These are the activations of a small neural network, seen along a few directions. Each row is one input.
In each table, some parts of the input vary, and every possible input appears once, in random order.
Descriptions start from the smaller parts, as in this example, which fits no table here: one of 2 separate values, together with either a single point or one of 9 places along a line or (one of 6 places along a line, together with one of 8 places around a ring).
Shared parts are said once, and a part with two or three values counts as separate values.

Other details of the inputs shift rows strongly along two fixed directions, in all tables alike. That doesn't count.

A family of inputs:
row 1: [  7 -18  55 -21  30  -6  14   9 -19   9 -11 -17]
row 2: [ 22   9  55  -5   4 -20  14  -5  54 -13 -23  40]
row 3: [ 67 -36  82  50  66   3  29   7 -12 -12  60 -32]
row 4: [-19   6  68 -80  27 -52  44  -6 -41  10 -54  -4]
row 5: [ 15 -40 -16  58  17  39 -26   6  -6   0  92 -40]
row 6: [-66  21 -52 -29 -26  19 -30 -21 -54  10  19  -7]
row 7: [-65   1 -51 -30 -31  26 -52  23 -33  17  -2 -13]
row 8: [  10   21   55  -31    0  -65   38   14   -2   -3 -101   -1]
row 9: [ 80   1 -67  86   7  33   5  -2  56  14  51  36]
row 10: [ 11  11  65 -59  15 -48  19 -23 -10 -31 -84 -18]
row 11: [ 88 -43  88  83  46 -39  69  24  30 -20  11 -20]
row 12: [ 95 -50  78  61  30   3  39  14   5 -16  40 -18]
row 13: [-20  29 -49  38 -43  22 -22 -16 -11  -3  -5  -9]
row 14: [-43  -6  44 -63  24 -30   5   6 -19  -7 -63 -16]
row 15: [-20  12 -53  34 -55  24 -20  -1  -2  15 -10  -3]
row 16: [ 12  23  74 -53  12 -37  23 -25 -23 -32 -83 -10]
row 17: [ 30   1 -17  98 -21  20   0  10  74   8  60  35]
row 18: [-17  -5 -46   3 -54  26 -39  17 -14  -7  -2  -9]
row 19: [-61 -16 -50  -9 -20  12 -21   7 -30   9  33  -9]
row 20: [ 50  31  27 -71  35 -36  31 -26  28 -14 -93  42]
row 21: [ 27 -27   6  74  24  43  -9  25  58  12 113  18]
row 22: [  3   9  76 -32  42 -48  47  -1  32   7   2  40]
row 23: [-26  33 -97 -48  -3  22 -18 -20   2  24  10  45]
row 24: [-82  22 -58 -58 -28  -2 -32 -24 -42  10  -7 -16]
row 25: [-83  17 -57 -55 -66  13 -46  -8 -19 -17 -67  -8]
row 26: [ 58 -16 -52  42  40  55 -11   8  34  15  83  20]
row 27: [-48  -7 -50 -17 -27  10 -22  19 -42  19  35  -8]
row 28: [-23  18 -59  32 -43  11 -27 -14   4  -2  -5 -20]
Each input here is: one of 4 places along a line, together with either one of 2 separate values or one of 5 places around a ring.
The inputs of row 17 and row 21 match in every part but the place on the line of 4. If row 13 is changed in the same way as row 17 into row 21, which row does it become?
Answer: row 3
Change only the place on the line of 4 in row 26. List by row number the other rows that result.
Answer: row 9, row 20, row 23
Change only the choice among 2 separate values in row 23. List by row number the other rows that result.
Answer: row 22
Start at row 19 and move only the place on the line of 4, one step at a time. The first step leads to row 14. Which rows follow, in order?
Answer: row 25, row 11

A family of inputs:
row 29: [ 50  -7  34 -26  45 -37  35  -4 -15  -9   3  17]
row 30: [-40   6  51 -51 -10 -19  13  -5 -12 -28 -65  -8]
row 31: [ 21   5  89 -25  58 -19  43  -8  23   1  10  19]
row 32: [ 43 -36  -3  27  11  14  16  -5 -19   6  33   2]
row 33: [17 -5 67 -2 67 -9 21 -3 34  4 17 10]
row 34: [  11   53   20  -61  -15  -28   18  -29   28  -19 -110   29]
row 35: [-65 -12 -65  37 -62  47 -41   5 -22  -4  37   0]
row 36: [ 29   8  49  -9  70  -9  23 -22  19   1  -1   3]
row 37: [ 52 -44   4  29  35  23   2   1   4  -1  28 -19]
row 38: [-20 -17 -75  65 -45  51 -30  -7 -29  -9  54 -11]
row 39: [ 12   2  54   9  57 -31  51   6  22  23  27  12]
row 40: [-56  24 -25 -43 -53  29 -45  15 -23   9 -27  -3]
row 41: [-75  24 -29 -17 -65  -5 -38 -16 -22   3 -10   0]
row 42: [-44  15 -35 -21 -39  25 -20 -22 -28 -23 -33 -18]
row 43: [-41  28 -65 -14 -54  30 -43   0 -48  17 -18   1]
row 44: [ 38 -31  38  73  -4  13  -3   6  14 -14  89 -24]
row 45: [ 52  -2  77  14  21 -33  30 -22  -4 -27   1 -28]
row 46: [ 56 -23 -28  83 -11  66 -24  20 -14   5  91 -22]
row 47: [ 31 -13  75   4  16 -23  25  29 -17   7  -9   4]
row 48: [-38   2 -59  24 -28  11  -6  -2 -26  -2  -5 -24]
row 49: [  1  13  -1 -70  34 -24  -7  -8  -6 -14 -45   2]
row 50: [ 56  -8  23  48  -8  13  13  12  60 -12  24  27]
row 51: [ 38 -51  17  30   9  32   7  15  10   1  61  -5]
row 52: [-21   8  17 -69   9 -37   7   5 -13  -3 -26  30]
row 53: [  9 -11  12  46  23  22  10  -1  14  20  84  27]
row 54: [-45  -1  43 -45   6 -22  -1   0  -2 -25 -77 -17]
row 55: [ 25 -11  -8  66  -2 -15  12  -3  -7   3  49 -34]
row 56: [  0   0   3 -56  -2   4   6 -21 -20  -4 -44  -4]
row 57: [-28 -19 -27 -13 -12  -1   5  15  -7  24  -2  -4]
row 58: [ 24 -30   6  52   5  37 -32  42   8   9  50 -20]
row 59: [-19  13 -67  38 -46   9 -12  19  44  19   4  26]
row 60: [-50   1  15 -19  -9 -31  21  11 -15  -5 -48 -14]
row 61: [ 27 -26  31 -17  48 -13   1  20  19 -10  22   4]
row 62: [ 29  28  -3   2   2 -40  38  -5  32   5 -63  20]
row 63: [-48  16 -21 -22 -30  -6 -13  30 -22  28 -29  -9]
row 64: [-44  25 -88 -50 -17  -7 -19  -4 -23  13 -11   6]
row 65: [ 32 -11   7  61 -11  -3   2 -16 -15  -9  53 -18]
row 66: [-25  26 -38 -16 -23  -3  -9  13 -35  23 -37 -18]
row 67: [-63 -12 -63 -38 -33  39 -54   3  -3  11 -15  -3]
row 68: [ 48 -29 109  26  49 -46  25   8  24 -23   6 -30]
row 69: [ -9  -3 -49  51 -26  32 -51 -17  -2 -10  44 -35]
row 70: [ 13   5 -34 -31   3  13 -14  -6 -11 -11  24   7]
row 71: [ 81 -15 -34 112 -15  33   5   1  37  -1  70  30]
row 72: [-23  43  23 -59  25 -26  24 -38 -15  12 -45  29]
row 73: [-10  34  30 -44 -22 -44  22  -7  30  -3 -90  49]
row 74: [-29  24 -40 -28 -21  26 -49   6 -25   6 -44 -19]
row 75: [-57  -5 -42 -42 -42  16 -24  -2 -23  16 -17  16]
row 76: [-29  44   9 -54  34 -37  34 -24  -6  21 -47  12]
row 77: [-12 -19 -29  76 -27   7 -14  16   5  11  81 -26]
row 78: [ -9  -2 -22 -32   2 -16  19  -6 -22  18 -38 -10]
row 79: [ 79  10  64   6  47 -35  36  -7  53 -22 -66  14]
row 80: [ 12 -26 -37  19  -5  39 -26  19  10  -4  93  11]
row 81: [-57  50 -50 -54 -15  31 -27 -39  -9  10 -11  17]
row 82: [ 48 -27  73  22  53 -20  35  -3   0 -34 -27 -32]
row 83: [-26 -11 -61  -2  -7   3 -16  25   0  17  51   9]
row 84: [ 48   0  60   9  29 -26  21  12  66 -16 -47  21]
The inputs of row 53 and row 31 match in every part but one. If row 38 is changed in the same way as row 53 into row 31, which row does it become?
Answer: row 42
The inputs of row 61 and row 83 match in every part but one. If row 36 is changed in the same way as row 61 into row 83, which row does it become?
Answer: row 76
What do these inputs look like to the network?
Answer: one of 2 separate values, together with one of 4 places along a line, together with either a single point or one of 6 places along a line
Change only the choice among 2 separate values in row 59. List by row number the other rows that result.
Answer: row 62
Change only the choice among 2 separate values in row 30. List by row number the other rows that result.
Answer: row 42
List by row number the other rows that have the place on the line of 4 and the choice among 2 separate values in common with row 36.
Answer: row 37, row 49, row 69, row 74, row 79, row 82
Start at row 41 and move only the place on the line of 6, one step at a time. The first step leads to row 35. Which rows follow, in order?
Answer: row 47, row 75, row 52, row 53

A family of inputs:
row 85: [ -83   34 -107   -9  -76   45  -61    1    6   15   -2   16]
row 86: [ -76   29 -109  -10  -80   49  -73    0    7   19  -10   17]
row 87: [-23  35  12 -84  -6 -24   3 -18   3  -9 -85  23]
row 88: [ 18 -19 -57  71 -13  48 -21  -6  16   5 100  14]
row 89: [ 64   3  75   2  52 -40  56   0  17 -11 -36  -1]
row 90: [ 26 -31 100 -30  80 -34  41  14 -29  -4  -5 -17]
row 91: [ -82   23   12  -80  -35  -24  -24  -15  -36  -29 -109  -29]
row 92: [ 10 -33  -9  60 -27  17 -18   9 -32 -10  62 -40]
row 93: [ 43 -16 -26  85  10  26   3  -2  17   6  75  -3]
row 94: [-63  44 -95 -35 -57  31 -51 -14  -5   9 -47   8]
row 95: [-35  29 -80 -12 -45  31 -46 -12   0  12 -28   5]
row 96: [ -65   29  -23 -113  -17  -55    7   -6  -21    0 -115   12]
row 97: [ -73   53    9  -89  -21  -47    3  -20    0    4 -106   23]
row 98: [  8 -18 -50  86 -22  44 -22  15  26  11  91   9]
row 99: [ 57  -8  73   0  50 -34  49  -8  19 -13  -2  16]
row 100: [ 34 -19  92 -17  52 -43  44  18 -44  -2   9 -21]
row 101: [ 21 -28  91 -31  73 -37  34   4  -8  -4  18 -33]
row 102: [ 30 -15 -35  50  -5  42 -11   4  20  -2  72  12]
row 103: [ 70  -9  84 -16  49 -36  44  -3  21 -12 -30  16]
row 104: [ 58   0  67  15  51 -39  52  -5  16  -7 -20   1]
row 105: [ 21 -55  -3  72  -5  42   2  18 -29  14  92 -34]
row 106: [ 41 -28 -19  85  -8  38 -11  25  35   6  78   5]
What do these inputs look like to the network?
Answer: either a single point or one of 6 places along a line or (one of 3 separate values, together with one of 5 places along a line)
Start at row 91 and move only the place on the line of 6, one step at a time. The first step leads to row 92. Which rows follow, in order?
Answer: row 105, row 100, row 90, row 101
